Each row below holds a small network's activations on one input, seen along a few directions.
Each table varies a few parts of the input and shows all the possible inputs, shuffled.
A made-up example of a description, with smaller parts first: one of 5 places around a ring, together with either a single point or one of 11 places around a ring or (one of 2 separate values, together with one of 6 places along a line).
Shared parts are said once, and a part with two or three values counts as separate values.
(in the rows, 128 means zero)

Other details of the inputs shift rows strongly along two fixed directions, in all tables alike. That doesn't count.

A family of inputs:
r1: [106 128 115 135 134 132 118 116 115 128 117 129 131]
r2: [116 132 124 128 131 128 138 130 129 129 115 114 132]
r3: [115 130 123 140 127 127 132 124 120 118 118 132 119]
r4: [119 120 136 119 116 110 142 123 120 105 121 138 113]
r5: [114 145 131 127 128 122 140 141 138 131 131 120 128]
r6: [117 132 122 142 131 129 137 128 126 122 117 126 118]
r7: [113 121 120 121 126 125 128 113 111 123 111 124 134]
r8: [174 127 119 111 115 148 112 131 157 145 145 139 145]
r9: [121 123 136 122 120 113 148 128 126 111 120 132 113]
r10: [119 133 132 137 129 116 147 140 143 112 129 126 110]
r11: [118 124 126 130 126 127 140 122 118 121 109 127 123]
r12: [113 126 122 122 125 125 133 120 114 125 115 122 132]
r13: [110 139 120 129 128 132 127 123 115 135 120 124 134]
r14: [178 123 116 136 130 158 116 134 165 138 130 131 135]
r15: [118 128 131 117 122 114 145 132 128 122 126 123 124]
r16: [107 127 125 127 128 120 126 123 123 120 129 134 125]
r17: [108 133 115 128 130 131 121 118 112 133 123 128 130]
r18: [195  93 224 163 176  85  93 145  29 143 153 104 132]
r19: [115 121 129 112 119 112 134 120 118 115 124 129 127]
r20: [109 138 126 121 123 118 135 132 121 127 139 131 122]
r21: [118 127 128 133 129 128 140 127 126 120 110 123 124]
r22: [110 134 118 127 129 132 121 117 112 133 116 126 136]
r23: [111 134 127 119 122 120 128 124 119 126 129 132 131]
r24: [117 129 132 132 121 113 141 130 129 108 130 137 109]
r25: [119 115 134 118 117 111 136 116 117 104 118 140 116]
r26: [109 133 124 119 124 119 129 126 119 125 135 133 125]
r27: [115 125 131 114 118 110 140 127 121 117 128 127 124]
r28: [113 141 121 132 131 134 132 128 122 138 118 120 133]
r29: [184 114 128 116 118 143 126 134 169 128 134 137 131]
r30: [181 111 120 121 117 144 112 124 161 124 140 148 130]
r31: [181 104 115 117 118 155 106 111 144 131 119 143 142]
r32: [183 118 123 125 120 145 125 135 169 131 141 141 126]
r33: [118 132 133 120 125 115 145 137 137 122 128 118 125]
r34: [154 118 139 117 116 156  94 121 172 134 165 152 145]
r35: [113 143 128 127 130 122 142 142 137 130 137 121 122]
r36: [ 86 136 133 133 125 141 111 113 132 128 140 138 129]
r37: [108 137 119 142 140 134 130 132 131 131 119 117 128]
r38: [171 126 109 121 124 160 105 125 148 152 139 135 144]
r39: [107 132 127 129 127 119 132 129 125 122 133 133 122]
r40: [114 125 120 138 129 127 126 118 118 116 115 133 121]
r41: [113 144 123 135 134 135 133 133 130 137 119 116 133]
r42: [173 122 118 123 126 150 117 135 166 144 144 137 138]
r43: [112 140 127 124 126 121 142 137 128 131 137 126 121]
r44: [113 141 129 124 125 122 140 135 129 132 130 124 128]
r45: [110 137 128 134 135 122 139 139 140 125 131 122 122]
r46: [105 133 118 137 133 132 123 122 117 130 120 127 128]
r47: [181 118 207 168 184  98  96 160  54 160 164  92 136]
r48: [108 134 118 140 137 134 129 127 123 133 118 122 127]
r49: [116 128 122 125 128 127 138 124 121 129 114 118 131]
r50: [172 128 110 125 128 161 111 130 154 155 137 130 143]
Description of these inputs: one of 2 separate values, together with either a single point or (one of 4 places along a line, together with one of 6 places around a ring).
- Changing only the choice among 2 separate values turns r1 into r16. The same change can be made to r36. Which row results? => r34
- Changing only the choice among 2 separate values turns r14 into r10. The same change can be made to r28. Which row results? => r44
- Which other rows does r28 become when the place on the line of 4 takes its other values? List them by row number. => r13, r22, r41
- Which other rows does r49 become when the place on the ring of 6 takes its other values? List them by row number. => r6, r11, r28, r48, r50
- Which other rows does r26 become when the place on the line of 4 takes its other values? List them by row number. => r20, r35, r43

A family of inputs:
r51: [152 131 123 120 124 124 141 141 139 131 133 125 123]
r52: [127 138 125 125 129 138 115 135 141 144 152 130 138]
r53: [ 95 118 195 176 183  69 116 138  17 123 131  95 115]
r54: [138 131 134 120 123 125 127 138 150 127 151 136 127]
r55: [137 121 122 107 117 135 110 111 116 137 128 134 148]
r56: [146 122 136 124 126 131 137 135 149 126 123 119 132]
r57: [148 111 123 133 128 130 125 124 138 117 124 135 122]
r58: [143 139 113 125 131 135 130 138 130 150 130 119 135]
r59: [147 111 132 103 112 123 126 118 128 120 131 141 132]
r60: [138 122 137 131 123 132 120 126 146 120 141 144 122]
r61: [127 130 129 137 130 148 106 121 137 135 141 138 132]
r62: [  5 165  69 129 108 127 179 108 124  97  70 130 101]
r63: [154 122 125 133 123 133 135 130 134 122 120 134 120]
r64: [136 129 128 129 135 144 127 131 141 143 119 112 145]
- Describe the family of inputs behind these rows. => one of 2 separate values, together with either a single point or one of 6 places around a ring
- List by row number the other rows that have the choice among 2 separate values in common with r58. => r52, r53, r55, r61, r62, r64
- Which other rows does r62 become when the choice among 2 separate values takes its other values? List them by row number. => r63

A family of inputs:
r65: [126 123 141 127 128 121 124 125 117 124 133 131 127]
r66: [129 122 135 129 132 119 126 127 116 124 128 126 127]
r67: [120 138 120 137 143 138 117 125 100 152 118 112 143]
r68: [128 130 138 132 133 119 132 136 122 128 134 123 123]
r69: [131 125 140 132 132 121 132 131 120 125 125 124 124]
r70: [116 136 124 149 145 141 109 124 107 144 126 121 135]
r71: [127 128 138 129 130 118 128 131 119 127 134 129 125]
r72: [130 124 138 133 133 120 131 131 119 125 127 124 125]
r73: [130 122 135 131 133 120 129 128 116 125 126 125 126]
r74: [128 122 136 128 130 119 125 125 114 124 129 129 127]
r75: [110 141 132 140 145 137 113 131 118 149 134 112 143]
r76: [129 124 137 132 133 121 131 131 119 126 128 125 125]
r77: [126 129 139 129 130 118 128 133 121 128 138 128 125]
r78: [130 128 137 134 132 119 132 134 121 126 129 124 124]
r79: [156 128 108 116 114 152 129 129 170 132 129 137 133]
r80: [127 121 139 126 127 120 122 122 114 122 130 131 128]
r81: [128 128 136 131 133 118 129 133 120 127 133 126 125]
r82: [156 128 105 117 114 152 128 129 171 133 130 137 133]
r83: [127 124 138 129 130 119 126 128 117 126 132 129 126]
r84: [132 123 138 131 132 121 130 128 117 123 122 124 126]
r85: [159 126 102 115 113 155 126 126 172 134 128 140 135]
r86: [ 13 156  71 112  98 123 178 109 150  90  87 138 104]
r87: [155 128 103 113 114 152 124 128 173 134 134 140 135]
r88: [126 126 141 128 128 120 125 128 118 125 135 131 126]
r89: [125 128 142 127 128 119 126 130 120 126 139 129 125]
r90: [131 122 136 132 132 120 129 128 116 124 124 124 126]
r91: [159 126 107 117 113 153 128 127 169 132 125 139 134]
- Describe the family of inputs behind these rows. => either one of 3 separate values or (one of 4 places along a line, together with one of 6 places along a line)
